A small network was shown many inputs. Here are its activations along a few directions, one row for each input.
In each table, some parts of the input vary, and every possible input appears once, in random order.
A made-up example of a description, with smaller parts first: one of 4 places along a line, together with either a single point or one of 11 places around a ring or (one of 2 separate values, together with one of 8 places around a ring).
Shared parts are said once, and a part with two or three values counts as separate values.

Other details of the inputs vary at random and push rows far along three fixed directions, the same in every table; ignore that.

A family of inputs:
row 1: [ 15.6  14.4  11.5 -12.5 -11.8 -17.7 -12.2  -0.2 -26.2 -15.5  18.2 -13.0]
row 2: [ -0.7  11.1  -1.5   7.7   0.4  10.6   5.6   4.4 -17.4  15.6 -10.7  18.2]
row 3: [ 2.0 -2.4  5.9 -2.9 10.2 -8.2  3.9 -5.1 13.4  6.6 -1.5 28.7]
row 4: [  9.0   6.3  -2.6   4.5  13.4  -6.0   7.7 -11.0  -2.5  14.3   0.8  22.7]
row 5: [ -1.1   3.4   6.1  14.5  -6.5   0.0   7.8  -8.7   4.5  17.5 -17.7  10.8]
row 6: [ 7.2  7.5  4.6 12.8  5.4  8.2 -2.9 -5.5 -0.6 23.1 -6.2 18.0]
row 7: [ -2.4   7.4  15.9  -5.0 -15.4 -27.2 -11.0   9.4  -4.6 -22.7  20.5 -17.4]
row 8: [ -7.2 -11.5   6.2   5.6   8.7 -11.6  13.2   6.0   8.6  -0.2  -1.7  23.4]
row 9: [-16.9   2.9  -4.3   7.0   4.8 -13.2  17.4   8.6   2.2  -0.4  -1.4  18.6]
row 10: [  1.4  16.0  13.9  -0.3 -21.3 -12.4 -17.6  14.5 -21.5 -11.4   4.3 -25.2]
row 11: [-17.7   9.3   6.1  13.1  -6.7   4.5   8.1   9.4   7.1   4.8 -10.5  15.2]
row 12: [-10.0  -9.5  12.4  11.1   3.1   1.6   5.9  12.4   5.6  10.9 -10.2  16.5]
row 13: [-17.9   4.5   4.2  16.5  -7.6   3.7   6.9  11.1   5.0   6.5  -6.9  15.5]
row 14: [ 14.2   1.5  15.9  -3.5 -15.1 -31.8 -11.3  -8.7  -7.2 -10.1  13.2 -21.8]
row 15: [ 14.5  -2.3  21.8 -15.5  -4.1 -26.6 -22.5   1.3  -1.3  -9.9  20.9 -10.8]
row 16: [  9.9   5.5  -1.5   7.3  11.1  -5.0   4.4 -11.9   2.4  11.9   2.3  24.8]
row 17: [ -3.4   8.2  14.8  -7.8 -13.1 -28.2  -7.7  10.4  -9.6 -20.3  18.9 -19.5]
row 18: [  1.3  15.5   2.8   8.3  -5.5  15.0   3.6  -1.2  -9.5   9.7 -11.2  21.7]
row 19: [-6.1 -7.4  9.3  5.0  7.2 -9.8 11.2  3.3 15.7 -4.3 -3.7 25.2]
row 20: [-10.2  15.1  -0.9  15.1  -9.3   7.1   5.5   7.1  -1.8   2.7 -16.6  16.4]
row 21: [ 12.7  -1.9  19.4 -19.6   2.6 -30.3 -19.2   5.2  -7.0  -5.7  17.9 -14.5]
row 22: [  0.1  11.4  -0.2   9.0  -3.9  13.2   5.6   1.5 -16.6  13.8  -9.2  19.9]
row 23: [-17.7 -13.7 -20.7 -21.8  21.1  20.4 -26.7 -35.8 -25.0 -36.3  10.2 -38.6]
row 24: [-28.3 -13.7 -23.1 -13.8  12.9  15.1 -24.7 -30.4 -16.5 -45.1   6.3 -42.2]
row 25: [  0.8  -6.5   2.9  -2.3  11.7 -10.0   5.9  -2.4   6.3  10.6   0.5  26.9]
row 26: [ -8.1 -11.9   5.0   4.3  13.1 -14.3  13.2   8.9   7.9   1.6  -3.1  21.7]
row 27: [ -2.2  12.3  17.8  -8.4 -14.6 -26.4  -9.7   7.7  -2.5 -24.4  16.9 -17.7]
row 28: [  0.5  15.7  12.6  -1.6 -17.0 -15.0 -17.6  17.4 -22.2  -9.5   2.8 -26.8]
row 29: [ -1.3  -1.5   4.2  17.9  -7.3  -0.8   6.6  -7.0   2.4  19.1 -14.2  11.1]
row 30: [ 3.8  8.6 -5.2  6.3 -0.6  1.0  9.6 -5.9 -8.7  0.3  0.9 28.8]
row 31: [  9.6   3.9  19.6  -2.1 -14.1 -22.1 -15.3   1.6 -15.9   5.2   1.6 -32.4]
row 32: [ 31.3 -25.7 -78.8 -28.4  19.6  72.4  37.1  -9.6  54.4  -0.6   6.0 -27.2]
row 33: [-2.0 -4.5  9.0  3.2  6.1  3.3 -1.4  4.1  3.3 21.8 -8.0 20.0]
row 34: [  6.4  -7.3  25.2  -7.6  -7.1 -28.3 -15.2   9.7   1.0 -20.8  18.8 -14.3]
row 35: [ 20.2  17.3  24.4  -6.7  -7.3  -8.7 -26.7  -2.5 -11.0   3.3   9.1 -22.1]
row 36: [  0.5  -2.7  -3.0   9.7   0.7 -15.1  17.2 -12.5   0.4  10.4  -7.2  15.8]
row 37: [ -0.8  -0.4  12.1   2.6   4.5   5.1  -3.4   1.4  10.4  17.7 -10.1  21.8]
row 38: [-7.7  8.2 -9.0 13.0 -4.4 -7.0 11.5  2.3 -0.9 -6.8 -4.5 23.5]
row 39: [ 10.5   4.3  20.9  -0.9 -18.5 -19.5 -15.3  -1.3 -15.2   3.4   3.1 -30.8]
row 40: [ 65.2  -8.6 -20.4 -34.3 -30.6  22.5  16.1  50.2  43.6  13.0  26.2 -45.5]
row 41: [ 16.8  18.4  14.6 -13.1 -13.3 -15.9 -14.2  -2.9 -19.1 -19.5  16.2 -11.2]
row 42: [ -0.3  -3.0  -4.3   8.4   5.1 -17.7  17.1  -9.6  -0.3  12.2  -8.7  14.2]
row 43: [-31.4 -17.1 -30.0   3.7  22.2  55.0 -12.1 -37.9  -9.7 -11.2 -14.2  -1.9]
row 44: [ -8.8  -5.4  15.4  10.5   1.5   3.4   3.9   9.7  12.7   6.8 -12.2  18.3]
row 45: [ 55.8   6.9 -33.4 -21.8 -44.4  24.5  25.0  55.9  31.4  -2.0  19.6 -50.9]
row 46: [-2.8 -4.8  7.7  1.9 10.4  0.7 -1.4  6.9  2.6 23.6 -9.5 18.4]
row 47: [-39.8 -14.6 -37.9   1.6  24.9  34.6  -1.7 -37.8   3.2 -31.1 -14.6  -0.6]
row 48: [ -9.1 -10.3  13.5  13.9   0.7   2.7   2.6  11.4  10.6   8.5  -8.6  18.6]
row 49: [ 5.4  8.0  2.2  8.7 12.0  4.6  0.4 -1.6 -6.3 27.3 -9.2 14.2]
row 50: [-18.9   5.3   3.1  13.7  -5.2   2.7  10.2  12.1   0.0   8.9  -8.5  13.4]
row 51: [-29.1 -14.1 -24.4 -15.1  17.2  12.5 -24.8 -27.5 -17.2 -43.3   4.8 -43.9]
row 52: [ 59.8   0.0 -44.8 -14.3 -13.1  43.1  46.3  37.9  42.4  37.3   6.1 -12.0]
row 53: [ 8.2  5.9 -3.9  3.2 17.7 -8.7  7.7 -8.1 -3.3 16.2 -0.7 21.1]
row 54: [-30.5 -32.6  -2.0 -14.3  22.4  22.1 -33.7 -18.4  -5.8 -28.0   0.6 -48.8]
row 55: [-52.1 -22.8 -29.1   4.4  27.6  40.9  -4.3 -23.4   1.2 -11.9 -16.5 -12.1]
row 56: [  1.7   1.4   0.0   9.1  -0.8 -13.3  15.1 -15.2   7.5   6.3  -9.2  17.7]
Description of these inputs: one of 2 separate values, together with one of 4 places along a line, together with either a single point or one of 6 places around a ring.
Question: The inputs of row 34 and row 48 match in every part but the choice among 2 separate values. If row 36 is changed in the same way as row 34 into row 48, which row does it become?
Answer: row 39
Question: The inputs of row 21 and row 46 match in every part but the choice among 2 separate values. If row 9 is changed in the same way as row 21 into row 46, which row does it become?
Answer: row 55
Question: List by row number the other rows that have the choice among 2 separate values and the place on the line of 4 in common with row 40.
Answer: row 6, row 13, row 29, row 43, row 45, row 48
Question: Which other rows does row 12 become when the place on the ring of 6 takes its other values? List them by row number.
Answer: row 10, row 22, row 33, row 50, row 52
Question: Which other rows does row 3 become when the place on the line of 4 takes its other values? List them by row number.
Answer: row 15, row 21, row 25
Question: Which other rows does row 47 become when the choice among 2 separate values takes its other values? List them by row number.
Answer: row 20

A family of inputs:
row 57: [-3.6  1.0  9.7 -3.9 14.6  1.1  2.3 -6.0  4.5  3.2 -3.0 39.0]
row 58: [  3.3   7.3 -11.5   7.2  11.5 -18.0  17.0 -25.2  -7.5   3.4  -2.3  30.1]
row 59: [-10.6   8.9 -14.3  12.1   3.2 -19.7  23.0 -14.8  -7.0  -8.7  -4.2  28.1]
row 60: [-16.5   3.1  -2.0  12.2  -3.2   2.8   6.0   4.8 -12.6   8.7 -18.2  23.4]
row 61: [  7.5  -3.2  -1.5  -8.2  -2.2  16.0 -23.2 -17.0  -6.9  -9.0  11.1 -35.9]
row 62: [ -1.7   7.6   4.0  10.9  14.2   4.5   3.2  -4.2 -10.2  18.8 -17.0  21.1]
row 63: [-14.4 -15.9  -4.6 -15.3   4.2  -1.5 -13.8   2.4   0.2 -21.1  19.0 -34.1]
row 64: [  8.2 -12.9  -1.8 -17.5  13.8   6.1 -26.0  -6.6   1.1 -22.0  18.7 -24.2]
row 65: [-17.5   2.6   6.9   1.0   6.4  -0.6   8.3   4.4   5.0  -8.9  -4.9  37.0]
row 66: [  4.6   2.7  -4.3 -13.0   0.0  14.2 -26.6 -15.4  -3.7  -6.9   9.0 -35.9]
row 67: [-18.5  14.2  -1.0  17.8  -3.3   4.1   3.3  -0.5  -0.8   8.7 -12.7  21.7]
row 68: [ -4.9  12.3   3.0  10.6   9.2   4.9   0.7  -8.4  -4.4  20.9 -13.8  21.7]
row 69: [-15.7   9.2   1.2  15.8   6.0   2.9   9.2   6.1  -9.7   6.7 -18.9  19.0]
row 70: [ -5.6 -11.2  -4.7 -12.7   5.5   4.4 -20.0   3.8   1.6 -34.1  16.8 -26.3]
row 71: [-21.2  -8.2   8.6  15.3   5.6 -11.6  14.5  -0.2   9.6   6.4 -11.1  18.8]
row 72: [-9.7 -7.7  4.4  5.9 17.5 -8.2  4.2 -3.5  2.0 18.6  1.1 27.6]
row 73: [ -6.4  -1.5  -4.3  -3.4 -10.5  14.3 -17.2  -6.6  -6.4 -21.1   9.2 -37.9]
row 74: [ 77.6  51.9  71.8 -10.6 -65.3 -83.5 -12.5  68.8 -30.1  27.6  27.7  -8.1]
row 75: [-18.8  13.9   0.2  15.4   1.0   3.2   6.7   2.0  -3.9   8.9 -15.7  19.7]
row 76: [  8.5  -9.8   0.2 -11.4  -3.4  17.7 -20.1 -14.4 -14.3 -10.2   9.4 -34.3]
row 77: [ -5.4  -8.1  -2.6  -6.5 -11.7  16.1 -14.1  -4.0 -13.8 -22.3   7.5 -36.3]
row 78: [-18.0 -10.6   6.3  16.8  -0.1 -13.9  10.6  -2.4  12.3   4.0 -19.2  19.5]
row 79: [ 73.5 -23.5 -66.6 -24.4 -16.0  48.6  83.8  54.2  85.5  39.9   9.0 -15.5]
row 80: [  5.2 -22.1   3.0 -14.0   3.1  -3.8 -19.3 -17.2   9.5 -11.6   2.5 -38.1]
Question: The inputs of row 74 and row 60 match in every part but one. If row 68 is changed in the same way as row 74 into row 60, which row does it become?
Answer: row 75
Question: What is each input in this table made of?
Answer: one of 2 separate values, together with either a single point or one of 5 places along a line or one of 6 places around a ring
Question: Which other rows does row 80 become when the choice among 2 separate values takes its other values? List them by row number.
Answer: row 78
Question: A walk changes only the place on the line of 5. It starts at row 57 and steps to row 64. List the rest of the walk in order.
Answer: row 72, row 79, row 80
